These are the activations of a small neural network, seen along a few directions. Each row is one input.
Each table varies a few parts of the input and shows all the possible inputs, shuffled.
A made-up example of a description, with smaller parts first: one of 3 separate values, together with either a single point or one of 11 places around a ring or (one of 6 places along a line, together with one of 8 places around a ring).
Shared parts are said once, and a part with two or three values counts as separate values.
In the rows, zero is written as 128.

Other details of the inputs shift rows strongly along three fixed directions, in all tables alike. That doesn't count.

A family of inputs:
r1: [129 152 147 105 126 132 119 104 114 114 122 120]
r2: [128  95 125 168 146 113 135 160 174 129 107 125]
r3: [147 152 132 105 136 137 128 115 111 134 149 104]
r4: [157 166 123 111 139 123 122 146 104 128 162 103]
r5: [144 153 126 107 140 143 128 121 120 138 154 105]
r6: [153 154 116 104 144 140 133 121 123 135 151 114]
r7: [130 136 118 116 131 146 132 121 131 131 149 133]
r8: [ 81  95 115 151  93 153 130 130 129 162 146 153]
r9: [136 154 140 107 128 132 120 105 113 111 120 126]
r10: [ 82 100 104 157  99 155 140 119 130 162 145 158]
r11: [135 126 123 118 124 150 133 129 118 125 152 127]
r12: [137 149 148 103 131 139 114 126 113 119 133 117]
r13: [142 132 130 108 131 146 132 129 112 135 156 113]
r14: [133 149 138 108 120 118 127  92 108 119 103 127]
r15: [131 120 118 117 122 148 138 128 124 128 150 134]
r16: [162 107 132 146 164 115 132 171 162 105 111 116]
r17: [160  93 126 147 160 115 130 169 160 105 114 119]
r18: [ 96 126 160 114  86 105 121  67 106  96  59 158]
r19: [ 93 103 119 154 100 154 119 133 127 142 144 158]
r20: [154 108 132 162 150 105 124 174 164 116 109 125]
r21: [154 147 132  95 137 129 134 107 113 127 136 118]
r22: [122 138 121 123 127 151 124 133 130 149 159 124]
r23: [140 155 135  98 134 127 126  96 120 119 123 126]
r24: [ 94 148 151 125  95 108 115  68 104 111  60 148]
r25: [141 132 115 114 133 144 140 125 121 141 153 125]
r26: [ 75  92 116 152  95 158 121 129 134 151 144 158]
r27: [127 124 165 157 121  73 109 121 139  92  32 140]
r28: [159 160 125 115 139 138 121 137 116 139 158 111]
r29: [105  86 107 178 141  98 143 158 175 136 113 143]
r30: [ 85 154 151 127 102  99 115  79  94 104  70 146]
r31: [111  74 120 179 128 113 140 155 167 140 105 137]
r32: [173 112 149 129 156 100 129 158 145  93 100  99]
r33: [129 135 119 123 125 144 128 133 124 155 162 118]
r34: [ 67 103 115 157  92 154 125 124 143 159 141 161]
r35: [138 150 138  99 130 124 124  98 123 113 120 130]
r36: [172 101 127 143 161 107 138 170 153 114 112 111]
r37: [180 112 140 116 168  99 130 150 154  92 102 110]
r38: [111 120 118 127 120 154 134 125 132 135 144 146]
r39: [160 136 143 132 168  81 121 168 142 106 103  95]
r40: [171 129 121 135 178  92 137 171 153 110 123 101]
r41: [ 96 146 151 118  99 111 117  68 110 106  62 153]
r42: [127 139 113 125 133 155 133 126 129 142 159 129]
r43: [118 135 150 108 105 114 125  87 100 108  80 143]
r44: [ 93 114 126 139 112 159 129 126 131 141 146 143]
r45: [110  80 109 185 127 114 142 152 170 143 105 144]
r46: [118 113 115 122 122 153 132 125 129 130 148 142]
r47: [104 114 118 128 117 152 136 120 139 140 145 150]
r48: [121 159 140 106 120 107 115 114 100 120 117 112]
r49: [109  70 126 175 119 114 130 164 166 128 103 141]
r50: [146 152 107 107 144 130 138 137 117 134 167 107]
r51: [146 151 109 104 145 128 138 131 121 137 169 109]
r52: [ 94  98 108 138 103 151 144 118 135 156 146 158]
r53: [ 88 125 111 146 122 141 134 135 128 153 162 134]
r54: [153 153 129  97 138 127 133 104 116 129 137 115]
r55: [146 116 122 168 156  93 128 185 155 123 120 117]
r56: [ 90 101 121 140 107 158 127 123 129 140 148 147]
r57: [162 152 133 110 135 134 122 133 103 132 152 113]
r58: [116 136 101 133 128 138 138 139 121 146 166 123]
r59: [116 115 120 142 107 147 128 138 118 149 150 143]
r60: [136 151 116 111 140 133 134 139 114 137 170 100]
r61: [147 148 139 101 130 130 121 120 105 131 138 109]
r62: [125 119 123 137 112 147 125 142 119 135 154 138]
r63: [143 121 166 147 134  87 110 141 137  87  55 131]
r64: [157 159 135 112 131 127 119 125 105 132 142 112]
r65: [149 158 130 102 139 135 120 127 117 139 150 104]
r66: [ 96 143 149 117  98 103 119  61 112 113  62 151]
Description of these inputs: one of 6 places along a line, together with either one of 2 separate values or one of 9 places around a ring.
Question: The inputs of r38 and r16 match in every part but the place on the line of 6. If r25 is changed in the same way as r38 into r16, which row does it become?
Answer: r10
Question: The inputs of r13 and r36 match in every part but the place on the line of 6. If r53 is changed in the same way as r13 into r36, which row does it become?
Answer: r30
Question: Which other rows does r29 become when the choice among 2 separate values takes its other values? List them by row number.
Answer: r51
Question: Which other rows does r48 become when the choice among 2 separate values takes its other values? List them by row number.
Answer: r39
Question: Start at r35 and move only the place on the ring of 9, one step at a time. The first step leads to r47. Which rows follow, in order?
Answer: r37, r18, r52, r21, r54, r66, r23

A family of inputs:
r67: [167 152 117 145 172  98 131 177 130 140 158  80]
r68: [189 120 102 131 190 150 143 189 176 135 184 105]
r69: [171 112 116 123 170 130 137 194 142 128 177  96]
r70: [ 89  49 124 189 108 123 135 156 168 149  98 156]
r71: [104 169 137  81  97 134 124  58  79 114 122 144]
r72: [132  95 130 143 125 133 130 148 139 138 127 125]
r73: [ 43 138 104 169  85 135 119 128 135 193 163 146]
r74: [198 163 173 105 165  93 104 146 119  75  84  94]
r75: [ 80  68 115 173  95 127 143 110 163 144  87 169]
r76: [108 147 166 106 106 142 107 100  93 109 113 133]
r77: [139  83  99 179 149 117 140 203 171 142 151 131]
r78: [124 127 140 141 122 135 113 138 127 121 123 135]
r79: [ 34 141 109 171  73 131 118 108 112 180 150 151]
r80: [113 125 116 131 120 122 138 113 131 129 125 150]
r81: [ 72 166  85 121 114 163 131 112 128 199 202 135]
r82: [157 187 110  58 125 190 135  83  82 163 214 122]
r83: [136 125 155 113 135  75 126 103 127  76  52 125]
r84: [156 169 121  81 118 180 123 114  82 156 203 113]
r85: [131 100 111 152 142 104 144 148 162 121 112 139]
r86: [186 164 163  96 168  96 115 117 130  78  77 110]
r87: [203 156 166 104 153  84 113 134 114  93  78  99]
r88: [141  91 111 175 146 103 135 193 164 131 126 133]
r89: [172 142 131 118 158 148 119 168 130 122 167 101]
r90: [180 105 119 129 188 139 143 187 179 118 157  99]
r91: [190 104 103 139 194 143 145 199 188 126 172  96]
r92: [ 96 153  98 154 114 146 141 142  98 170 187 116]
r93: [149 176 120  71 112 189 121 103  71 158 212 112]
r94: [ 45 103 122 156  75 156 126  83 137 139 103 184]
r95: [101 128 109 103 115 158 141 105 113 140 170 139]
r96: [ 98 122 110 123 109 139 139 107 124 133 142 148]
r97: [111 153 158 111 102 141 104  98  92 110 112 135]
r98: [183 155 151  83 163  86 127 116 116  74  91  95]
r99: [130  89 122 135 136 135 148 132 157 138 125 132]
r100: [134 116 164 140 126  64 113 131 125  77  41 126]
r101: [ 75  77  93 214 132  85 146 152 182 156  86 152]
r102: [ 67  96 130 169  67 131 121 100 123 150  88 178]
r103: [113 165 130 130 127  93 136  97 100 116  85 118]
r104: [160 172 109  71 129 184 139  96  97 159 208 118]
r105: [113 132 155 114 111 104 114 111  99 101  92 130]
r106: [120 123 118 121 111 146 137  95 127 145 133 145]
r107: [108 111 120 123 108 149 140  95 129 144 129 145]
r108: [122 109 117 151 124 119 128 159 135 130 135 134]
r109: [128  79  98 167 143 131 139 195 162 144 166 125]
r110: [ 59 120 146 114  80 117 127  58 102 109  77 165]
r111: [182 157 165  84 166 109 119 117 126  74  92  96]
r112: [ 90  57 129 201 119 122 129 176 180 131  97 153]
r113: [114 122 113 121 102 176 130 124 109 163 180 133]
r114: [ 89 149 106 145 124 113 130 115 135 158 133 131]
r115: [118 175 166 101 102 132  98  84  80 107 100 141]
r116: [159 177 157  69 115 140 111  89  70 116 131 107]
r117: [119 121 144 136 121 138 114 137 126 118 122 131]
r118: [195 100 101 121 184 146 156 180 171 143 183  92]
r119: [151 115 167 143 138  48 111 143 134  67  27 118]
r120: [114 151 149 107 115 133 114  79 114 105  94 144]
r121: [139 128 163 120 138  96 116 107 139  75  49 126]
r122: [169 139 119  98 145 146 139 119 127 134 156 110]
Question: The inputs of r78 and r120 match in every part but one. If r100 is changed in the same way as r78 into r120, which row does it become?
Answer: r98
Question: The inputs of r101 and r67 match in every part but one. If r106 is changed in the same way as r101 into r67, which row does it become?
Answer: r84
Question: Describe the family of inputs behind these rows.
Answer: one of 2 separate values, together with either one of 4 places along a line or (one of 3 separate values, together with one of 8 places along a line)
Question: Which other rows does r87 become when the place on the line of 8 takes its other values? List them by row number.
Answer: r70, r72, r84, r93, r102, r113, r116
Question: Which other rows does r107 become when the choice among 3 separate values takes its other values? List them by row number.
Answer: r83, r121
Question: Which other rows does r77 become when the choice among 2 separate values takes its other values? List them by row number.
Answer: r85

A family of inputs:
r123: [ 89 134 114 146 106 138 130 115 118 152 140 136]
r124: [ 72  69 132 174 106 103 130 126 165 116  65 162]
r125: [ 89  91 108 152 114 143 140 132 146 137 137 156]
r126: [117 163 115 113 122 154 130 112  99 154 177 115]
r127: [117 113 134 161 125  77 122 138 147 116  68 136]
r128: [150 137 134 132 148  87 123 148 137 116 104 113]
r129: [114 150 111  92 115 173 137  99  94 136 184 137]
r130: [178  96 105 173 191 138 136 233 186 140 172 100]
r131: [134 138 112 102 126 177 135 109 122 149 176 136]
r132: [117 142 123 135 121 119 126 123 119 134 125 124]
r133: [169 166 159 104 155  79 117 125 112  97  89  96]
r134: [154 150 152  86 123 134 116 108  93 115 130 110]
r135: [208  86  99 145 203 140 154 217 206 138 175  95]
r136: [108 165 116 108 115 158 129 106  94 160 184 122]
r137: [115 109 152 140 111  99 127  87 139  98  40 158]
r138: [112  92 118 146 132 130 139 146 156 124 125 139]
r139: [198 146 170  96 149  81 119 122 104  73  68 100]
r140: [178 197 166  73 150 127  98 118  94  87 135  96]
r141: [ 95  91 111 152  94 155 135 130 127 155 148 157]
r142: [ 88 127 115 144 106 131 129 121 125 155 141 146]
r143: [ 83  95 135 149  98 133 126  97 150 131  85 163]
r144: [129 137 127 100 108 167 127 114  96 145 172 129]
r145: [132 151 136 123 126 101 119 119 114 118 102 120]
Question: Describe the family of inputs behind these rows.
Answer: either one of 2 separate values or one of 9 places around a ring or (one of 3 separate values, together with one of 4 places along a line)
